A small network was trained on invented records. Each row is its activation on one of them, seen along a few directions.
Each row is followed by the record's values for the fields Som, Kori, Reb, Roka.
The largest differences between rows may come from other fields.
(in the rows, 500 means zero)
Random noise pushes rows far along 7 fixed directions. That doesn't count. These rows show it; they differ only by the noise:
681 676 422 424 668 770 673 263 378 717 571 509 518 396 688 187 425 287 491 499 569 331 457 242 448 551 553
634 438 507 587 464 434 561 523 400 502 584 567 606 389 436 502 469 308 581 524 399 672 454 511 456 626 420
505 408 454 523 478 324 457 600 571 484 529 602 528 437 485 605 546 561 553 509 508 650 534 640 536 490 631
527 514 598 489 413 405 419 510 415 404 482 509 597 519 450 497 581 281 494 580 480 610 461 533 390 597 359
723 554 678 514 468 298 357 295 408 257 430 695 562 556 450 452 610 377 531 691 470 487 466 332 423 542 491
608 431 704 608 451 526 348 475 487 265 452 583 567 525 447 388 512 444 609 611 514 463 499 337 590 442 352
644 688 536 519 485 415 589 267 507 285 350 686 395 698 394 633 554 375 357 438 242 415 389 361 463 585 541
637 337 566 748 516 616 526 531 586 339 521 632 503 444 414 457 374 573 670 448 392 494 496 332 772 408 476
341 475 537 589 470 557 415 537 630 318 428 422 497 612 429 506 580 413 443 413 476 554 461 498 654 460 505

401 564 598 367 407 500 435 654 490 460 413 464 549 593 583 505 565 386 458 541 563 491 531 639 427 454 350 -> Som: v3 / Kori: p1 / Reb: d5 / Roka: j1
384 559 507 348 462 523 435 611 485 624 502 431 524 488 610 451 570 537 482 544 674 475 585 663 390 474 471 -> Som: v3 / Kori: p1 / Reb: d5 / Roka: j1
361 676 352 622 553 545 688 266 599 393 453 369 409 681 352 582 567 247 226 254 233 576 327 425 583 647 708 -> Som: v2 / Kori: p2 / Reb: d4 / Roka: j1
610 488 590 397 498 434 403 526 439 503 508 609 586 423 630 380 512 547 599 668 668 442 597 498 455 423 476 -> Som: v1 / Kori: p1 / Reb: d5 / Roka: j1
689 341 434 611 559 271 531 416 583 464 571 695 510 398 511 560 426 611 618 563 410 592 510 435 657 425 749 -> Som: v1 / Kori: p2 / Reb: d4 / Roka: j2
669 385 349 568 488 376 718 592 538 643 572 703 418 395 433 772 340 774 593 402 306 554 523 611 479 546 570 -> Som: v2 / Kori: p2 / Reb: d1 / Roka: j2
478 632 525 337 372 473 514 675 435 512 403 597 439 539 465 662 552 564 439 460 484 459 530 723 329 566 352 -> Som: v2 / Kori: p1 / Reb: d1 / Roka: j4
433 443 478 505 562 471 380 473 560 531 546 450 555 451 555 394 569 542 535 548 658 526 544 483 564 444 672 -> Som: v2 / Kori: p2 / Reb: d1 / Roka: j3
535 391 507 536 489 442 493 529 477 542 533 473 503 459 448 575 418 626 560 555 482 510 512 494 453 510 410 -> Som: v1 / Kori: p2 / Reb: d1 / Roka: j4
399 624 436 458 548 622 498 440 500 536 498 425 450 463 519 406 595 494 438 410 585 482 499 523 529 516 631 -> Som: v1 / Kori: p2 / Reb: d2 / Roka: j4
611 500 429 378 554 444 535 566 489 689 534 635 480 385 642 504 441 639 552 556 585 433 576 560 423 450 590 -> Som: v3 / Kori: p1 / Reb: d1 / Roka: j2
418 514 684 397 445 353 186 519 548 297 364 503 518 636 543 459 675 512 473 681 674 451 552 506 466 381 448 -> Som: v3 / Kori: p2 / Reb: d3 / Roka: j2
379 520 491 484 527 630 463 549 508 518 495 411 476 486 508 418 542 517 486 435 594 477 516 545 581 470 536 -> Som: v3 / Kori: p1 / Reb: d5 / Roka: j4
522 500 479 382 407 325 515 588 308 620 590 507 656 388 486 566 576 269 518 582 505 724 491 723 238 700 381 -> Som: v1 / Kori: p1 / Reb: d1 / Roka: j1
550 402 508 522 506 597 504 713 529 539 528 647 472 362 532 478 411 814 673 479 593 412 633 564 623 377 510 -> Som: v3 / Kori: p1 / Reb: d1 / Roka: j4
448 456 460 405 455 428 518 599 539 633 496 467 472 514 552 626 434 540 475 520 502 516 530 646 428 471 415 -> Som: v1 / Kori: p2 / Reb: d4 / Roka: j2
499 432 576 576 495 631 420 517 588 383 446 547 450 533 467 467 479 702 578 461 544 369 544 400 642 387 460 -> Som: v2 / Kori: p1 / Reb: d1 / Roka: j2
544 481 460 437 590 609 472 466 499 699 572 474 467 373 641 346 427 687 579 584 707 369 577 439 506 401 559 -> Som: v1 / Kori: p2 / Reb: d4 / Roka: j4
512 536 523 519 400 440 565 555 471 389 432 557 439 555 369 665 494 462 441 430 315 552 451 580 459 581 357 -> Som: v1 / Kori: p2 / Reb: d2 / Roka: j4
563 325 610 556 505 391 264 442 508 469 553 498 531 431 512 422 495 727 634 708 677 463 566 412 520 397 538 -> Som: v2 / Kori: p2 / Reb: d4 / Roka: j2
581 349 542 618 484 630 514 682 399 556 637 507 617 258 480 352 399 470 714 509 551 611 549 507 569 508 338 -> Som: v3 / Kori: p2 / Reb: d3 / Roka: j4
524 642 652 502 497 666 502 297 464 293 355 424 488 730 518 389 497 241 370 505 392 315 388 234 504 485 301 -> Som: v1 / Kori: p1 / Reb: d5 / Roka: j2
360 370 490 612 422 624 514 724 639 490 500 444 448 507 430 632 407 647 547 366 440 531 535 634 652 414 415 -> Som: v2 / Kori: p2 / Reb: d4 / Roka: j3
502 307 535 528 436 474 495 770 534 501 535 533 530 440 552 552 393 654 658 541 531 554 574 598 578 384 359 -> Som: v1 / Kori: p1 / Reb: d5 / Roka: j1
591 314 456 604 506 393 571 534 519 550 568 540 519 439 465 639 355 562 584 506 370 594 478 531 560 493 517 -> Som: v1 / Kori: p1 / Reb: d5 / Roka: j2
570 451 469 681 528 659 636 492 530 453 552 555 467 435 405 462 381 540 577 365 377 485 486 384 691 493 507 -> Som: v2 / Kori: p2 / Reb: d4 / Roka: j1
394 464 516 544 455 533 462 470 501 517 497 333 457 545 422 546 491 516 437 492 467 514 448 511 449 543 413 -> Som: v2 / Kori: p2 / Reb: d4 / Roka: j2
599 454 515 602 500 587 565 450 366 605 616 451 603 384 432 407 414 335 565 529 443 562 452 421 430 636 380 -> Som: v2 / Kori: p2 / Reb: d1 / Roka: j3
542 476 491 612 556 568 467 371 454 507 584 479 516 371 422 393 529 602 572 501 558 514 511 406 536 549 608 -> Som: v1 / Kori: p2 / Reb: d1 / Roka: j4
173 535 375 454 514 651 556 603 699 560 426 270 408 681 536 588 520 480 319 298 487 476 460 604 594 435 556 -> Som: v2 / Kori: p2 / Reb: d1 / Roka: j3
511 549 547 566 464 819 574 533 478 439 482 536 428 454 424 423 433 595 552 346 470 369 515 434 610 478 350 -> Som: v1 / Kori: p1 / Reb: d3 / Roka: j4
332 524 527 330 413 388 369 650 551 467 402 451 505 628 544 615 618 498 412 537 592 513 526 682 391 474 423 -> Som: v2 / Kori: p1 / Reb: d1 / Roka: j2
400 504 525 468 485 694 491 570 522 552 502 383 503 510 568 384 465 478 502 472 594 423 526 492 538 429 381 -> Som: v2 / Kori: p2 / Reb: d4 / Roka: j1
504 422 545 620 494 668 512 498 514 491 526 419 454 491 441 453 390 565 563 477 477 444 481 393 602 458 355 -> Som: v1 / Kori: p2 / Reb: d4 / Roka: j4
739 496 639 471 506 364 372 337 367 444 509 649 543 439 498 423 508 603 605 727 588 402 532 343 367 497 482 -> Som: v2 / Kori: p2 / Reb: d1 / Roka: j4
323 483 465 614 497 576 519 514 605 401 474 355 493 594 392 551 533 454 415 359 429 567 449 512 614 515 530 -> Som: v2 / Kori: p2 / Reb: d1 / Roka: j1
428 399 627 606 381 383 365 602 366 360 578 369 677 449 360 441 598 286 553 595 513 756 472 581 449 615 335 -> Som: v3 / Kori: p1 / Reb: d5 / Roka: j4
629 515 469 460 466 327 572 534 495 490 470 704 451 524 470 688 482 603 514 505 386 501 523 566 414 535 508 -> Som: v2 / Kori: p1 / Reb: d1 / Roka: j1
609 446 462 713 645 644 580 284 374 533 670 383 612 317 442 213 443 223 580 505 472 634 402 242 625 621 558 -> Som: v1 / Kori: p2 / Reb: d2 / Roka: j4
640 499 597 479 421 417 431 562 442 433 454 714 487 469 435 602 516 646 591 546 490 448 555 553 432 511 428 -> Som: v2 / Kori: p1 / Reb: d1 / Roka: j3
479 680 581 469 531 632 432 215 538 351 360 479 349 697 469 424 575 572 362 482 511 229 459 271 506 456 521 -> Som: v2 / Kori: p2 / Reb: d4 / Roka: j4
409 395 451 507 517 586 486 634 443 723 633 320 583 344 552 405 444 477 559 522 628 596 529 606 459 528 451 -> Som: v3 / Kori: p1 / Reb: d5 / Roka: j2
432 434 470 634 503 529 537 523 562 436 523 479 459 505 391 553 483 619 514 397 428 538 500 516 628 489 588 -> Som: v3 / Kori: p1 / Reb: d5 / Roka: j4

Which values does each new row have?
481 472 579 434 434 516 412 636 455 528 517 481 599 444 567 426 523 462 572 582 632 518 554 564 415 483 362 -> Som: v2 / Kori: p2 / Reb: d1 / Roka: j1
512 483 485 484 491 528 568 599 463 562 545 512 550 426 551 481 464 501 558 499 527 550 532 575 496 498 482 -> Som: v1 / Kori: p1 / Reb: d5 / Roka: j1
438 527 366 408 575 370 526 415 563 619 515 416 483 538 601 531 533 425 375 522 527 554 460 530 439 509 676 -> Som: v2 / Kori: p2 / Reb: d4 / Roka: j2
635 546 439 399 503 510 650 597 416 648 532 628 532 419 592 522 435 448 553 476 474 489 521 559 399 545 440 -> Som: v2 / Kori: p1 / Reb: d1 / Roka: j1
671 584 476 519 531 477 579 424 419 502 532 710 477 399 446 487 520 594 563 472 461 469 529 478 488 559 645 -> Som: v3 / Kori: p1 / Reb: d1 / Roka: j4
493 411 588 537 399 456 455 611 512 432 492 513 505 518 461 564 463 555 560 544 477 535 526 549 494 470 346 -> Som: v2 / Kori: p2 / Reb: d4 / Roka: j1
672 551 568 527 403 446 610 455 274 532 541 522 583 486 378 577 435 232 495 557 294 581 408 484 246 733 217 -> Som: v2 / Kori: p2 / Reb: d1 / Roka: j3
419 393 535 638 531 582 393 503 525 458 562 383 525 437 433 385 520 567 570 506 593 549 516 453 632 466 535 -> Som: v3 / Kori: p1 / Reb: d5 / Roka: j4
468 462 543 573 546 448 395 381 537 378 510 455 599 484 494 374 592 333 502 558 552 613 472 408 594 481 603 -> Som: v1 / Kori: p2 / Reb: d3 / Roka: j1
595 408 654 685 487 546 437 414 547 267 435 533 478 614 380 488 413 527 545 538 377 395 450 242 618 435 348 -> Som: v2 / Kori: p2 / Reb: d1 / Roka: j2
454 592 480 438 523 535 519 534 578 480 410 544 435 607 547 550 526 513 430 433 483 408 510 524 536 439 559 -> Som: v3 / Kori: p1 / Reb: d1 / Roka: j3
480 543 720 578 409 629 373 517 478 246 386 505 468 610 384 451 544 578 527 513 501 366 517 404 552 444 292 -> Som: v3 / Kori: p1 / Reb: d5 / Roka: j4
375 421 357 463 465 383 538 715 635 558 488 575 412 484 445 754 504 775 487 371 481 570 562 759 545 467 627 -> Som: v2 / Kori: p1 / Reb: d1 / Roka: j4
693 416 545 562 515 371 508 387 441 469 543 599 545 435 484 470 424 495 570 625 443 514 482 365 477 511 491 -> Som: v2 / Kori: p2 / Reb: d4 / Roka: j2
541 438 518 459 471 526 573 628 552 584 456 530 422 570 568 631 327 680 517 509 441 359 534 523 462 396 344 -> Som: v3 / Kori: p1 / Reb: d5 / Roka: j2
510 633 425 394 523 625 638 466 388 685 544 430 538 460 573 435 480 323 437 467 513 478 463 503 324 617 424 -> Som: v2 / Kori: p2 / Reb: d1 / Roka: j1
449 443 598 386 495 583 329 569 574 564 431 462 443 565 611 447 440 757 529 614 707 246 595 448 478 319 370 -> Som: v2 / Kori: p2 / Reb: d1 / Roka: j2
528 633 502 365 428 247 471 533 389 459 460 635 552 500 463 617 678 424 444 547 491 616 521 690 292 642 557 -> Som: v3 / Kori: p1 / Reb: d1 / Roka: j1
430 388 492 623 490 735 631 694 601 461 495 447 480 524 495 504 329 504 558 339 397 476 507 484 732 394 332 -> Som: v1 / Kori: p1 / Reb: d5 / Roka: j1
425 625 530 452 475 637 499 530 521 439 416 495 445 551 496 483 547 498 448 409 517 419 513 541 533 471 467 -> Som: v1 / Kori: p2 / Reb: d2 / Roka: j4
700 549 521 570 487 682 696 420 405 521 531 599 503 446 484 444 354 389 556 441 333 425 455 369 510 563 349 -> Som: v1 / Kori: p1 / Reb: d4 / Roka: j1
